These are the activations of a small neural network, seen along a few directions. Each row is one input.
Each table varies a few parts of the input and shows all the possible inputs, shuffled.
Descriptions start from the smaller parts, as in this example, which fits no table here: one of 5 places around a ring, together with either a single point or one of 9 places along a line or (one of 2 separate values, together with one of 6 places along a line).
Shared parts are said once, and a part with two or three values counts as separate values.
In the rows, zero is written as 128.

Other details of the inputs shift rows strongly along three fixed directions, in all tables alike. That doesn't count.

Table:
r1: [110  59 195 154 111  85  77  60 162 170  92]
r2: [109 156  80 121 155 145  56 212 143  69 119]
r3: [174 211  78 134 141 178 165 160  18 142 114]
r4: [137  17 150 229 159 190 122  50 116 169  93]
r5: [162 191  86  98 111 171 179 160 111 133 167]
r6: [126 178 149 118  95  39 106  59  82 197 136]
r7: [111  66 176 159 110  87  59  39 159 141  99]
r8: [130 178 154  95 117  49 127  56 110 199 162]
r9: [157 105 153 115  76  86  81 156 125 128 158]
r10: [142  79 127 190 166 241  98 155 137  69  84]
r11: [172 205 101 143 139 175 171 152  34 156 115]
r12: [117 170 120  85 119  71  70 158 128 130 133]
r13: [100 155  84 117 169 152  64 200 171  60 167]
r14: [112  84 134 159 162 142  96 137 193  77 134]
r15: [115 116 189 146 120  76 143  50 131 190 116]
r16: [112 187 167  55  48  19 170  53  99 212 165]
r17: [ 95 154  96 110 178 140  85 211 154  90 146]
r18: [163 193  96  81  99 177 167 157  98 131 162]
r19: [ 85 146 121  51  90  11 135 109 167 157 160]
r20: [104  87 150 149 168 144 109 140 182  84 125]
r21: [190 196 116 140 139 162 184 147  74 129 114]
r22: [ 80 213 119  84 133  15 104 153 147 131 189]
r23: [205 117 126 133  83 174 217  64  53 238 107]
r24: [155 197  96 134 138 117 149 149  67 128 118]
r25: [100 154  74 116 170 139  69 218 164  84 154]
r26: [166 217 126 102  93  13 156  74  68 210 119]
r27: [116 147  98 117 157 144  97 219 149  58 112]
r28: [144  95 165 162 139 138 147  97 134 158  90]
r29: [ 45 193 121  20  98   6 115 160 148  99 191]
r30: [152 195 119 117 145 150 143 132  95 142 134]
r31: [102 166 158  97 118  56 101 104 146 176 137]
r32: [ 97  12 196 119  73  92 112  59 201 158 103]
r33: [162 205  65  79 115 144 204 140 102 130 173]
r34: [ 92 145 127 135 157 145 101 209 154  56 125]
r35: [ 91  66 195 162 130 105  95  56 156 161 108]
r36: [114 170 132  96 121  15 113 114 157 173 160]
r37: [118  55 190 170 112  78  86  35 169 133  87]
r38: [156  41 133 193 117 221 101 177  98  70 119]
r39: [145  73 121 189 170 228 116 161 139  41  76]
r40: [182 181  93 133 168 148 197 158  72 161 120]
r41: [175 125 111 150 101 148 252  38  52 221 126]
r42: [ 67 113  78 104 153 156 131 216 164  32 149]
r43: [144  22 171 221 148 184 132  63 113 133  58]
r44: [176 183 122 143 152 170 190 135  89 135 117]
r45: [ 51 106 156  69  83  41  65 148 249 121 173]
r46: [ 96 117  76  93 150 167 126 194 177  26 152]
r47: [199 219  74 122 139 186 158 150  33 129 118]
r48: [ 85  83 147 155 171 136 107 154 169  89 123]
r49: [160  19 180 214 142 176 135  72 140 153  55]
r50: [ 99  56 130 107 133 159 115 128 180  51 124]
r51: [ 26 109 176  71  80  53  58 140 224 104 179]
r52: [132  47  69 158 152 240 172 175 157  86 104]
r53: [169 123 130 158  92 168 221  60  65 222 127]
r54: [ 84  60 187 159 143  89  93  57 154 164 121]
r55: [187   5 169 206  95 200 108  85 106 121 109]
r56: [207 211  72  86 109 203 227 149  45 135 139]
r57: [ 91 121  72  69 144 151 118 233 168  35 136]
Each input here is: one of 3 separate values, together with either a single point or one of 6 places around a ring or (one of 2 separate values, together with one of 6 places along a line).
The inputs of r30 and r31 match in every part but the choice among 3 separate values. If r18 is changed in the same way as r30 into r31, which row does it become?
Answer: r23
The inputs of r14 and r36 match in every part but the choice among 3 separate values. If r7 is changed in the same way as r14 into r36, which row does it become?
Answer: r2
Change only the choice among 3 separate values in r5. List by row number the other rows that result.
Answer: r45, r53
Change only the place on the ring of 6 in r41. List by row number the other rows that result.
Answer: r16, r29, r42, r51, r53

Table:
r58: [130 179 125 120 147 105 120 158 114 102 120]
r59: [120 155  92  96 131 115 143 146 127 104 143]
r60: [133  87 118 160 154 211 149 152 139 121 112]
r61: [101  99 160 118 113  98 129 112 163 146 126]
r62: [100 117 116 116 126 104  62 177 162  79 135]
r63: [130 185 125 120 145 130 109 151 127 119 147]
r64: [106  79 153 120 109 101 128  89 157 115 118]
r65: [107 105 180 139 123  96  91  91 158 133 114]
r66: [153 160 137 156 146 125 143  79  84 178 121]
r67: [111  89 157 140 107  99  80  97 144 144 138]
r68: [120  84 159 134  98  91  88 109 144 126 114]
r69: [148 143 123 134 135 122 175  96  95 194 132]
r70: [122 161 107  91 114 141 144 145 139 111 168]
r71: [174 142 130 138  97 139 144  99  86 179 132]
r72: [120 156 113  85 108 133 148 151 129 103 150]
r73: [118 157  97 109 148 106 143 165 133 126 133]
r74: [137 159 119 103  99 126 111 170 112 114 140]
r75: [154 138 130 129 124 110 184 106  95 175 110]
r76: [135  75 104 164 155 219 151 130 131  97 120]
r77: [140  92 113 189 182 191 121 137 122  93  87]
The inputs of r66 and r77 match in every part but one. If r76 is changed in the same way as r66 into r77, which row does it become?
Answer: r59
What do these inputs look like to the network?
Answer: one of 4 separate values, together with one of 5 places around a ring
A walk changes only the place on the ring of 5. It starts at r74 and steps to r71. List the rest of the walk in order.
Answer: r67, r62, r68

Table:
r78: [167 131 136 170 149 146 146  93 100 189 116]
r79: [ 77 126 106 100 132 105 109 162 168  84 147]
r80: [155 181  91 113 128 183 139 181  88 130 152]
r81: [127 189 181 117 130  44 122  56 109 173 127]
r82: [165 185  81 103 114 150 156 182  67 104 139]
r83: [159 193  71 107 114 152 153 178  68 113 145]
r84: [134  47 139 177 149 202 165  83 137 157 104]
r85: [167 193  88 118 129 179 138 176  92 131 161]
r86: [ 71  90 143 145 154 131  69 185 187  86 121]
r87: [180 151  85 163 152 173 179 141  47 143 100]
r88: [131  23 126 186 154 198 147  77 137 125  93]
r89: [126 159 164 111 103  42 135  98 114 189 130]
r90: [158 181  72 114 127 166 141 170  78 113 147]
r91: [114 161 100 106 116 109  83 160 148  91 168]
r92: [ 82 114 138 109 111 130  70 181 174  88 152]
r93: [ 81 106 121 121 155 146  97 164 204  87 156]
r94: [139 177 132 112 120  40 119  77 108 185 147]
r95: [ 92 101 145 111 114 134  77 188 171  73 142]
r96: [176  87 156 152  97 173 149  94 108 157  90]
r97: [175 187  79 100 113 154 155 179  76 101 127]
r98: [138  35 133 170 138 177 161  92 125 117  89]
r99: [127 175 155 110 114  43 127  81 112 213 145]
r100: [108  79 145 137 123  93 116  55 166 150 136]
r101: [109 123 119 117 145 108  89 177 159  73 110]
r102: [109  54 180 136 112 109 136  75 188 144 106]
r103: [129 173 134 107 117  40 123  81 101 187 140]
r104: [ 96  98 117 106 137 123 110 163 182  62 124]
r105: [ 93  95 147 135 149 129  75 188 198  74 102]
r106: [129 185 182 103  79  55 115  49 113 159 155]
r107: [105 149 115 106 139  88  98 180 137  87 131]
r108: [138  59 171 189 161 211 166  45 128 118  81]
r109: [ 90  88 169 123 105  83 137  73 165 173 136]
r110: [177 127 102 149 142 209 221 142  70 146 108]
The inputs of r89 and r110 match in every part but one. If r78 is changed in the same way as r89 into r110, which row does it become?
Answer: r93
What do these inputs look like to the network?
Answer: one of 3 separate values, together with either a single point or (one of 2 separate values, together with one of 5 places along a line)
Change only the choice among 3 separate values in r103. List by row number the other rows that result.
Answer: r88, r90
Change only the choice among 2 separate values in r101. List by row number the other rows that result.
Answer: r105
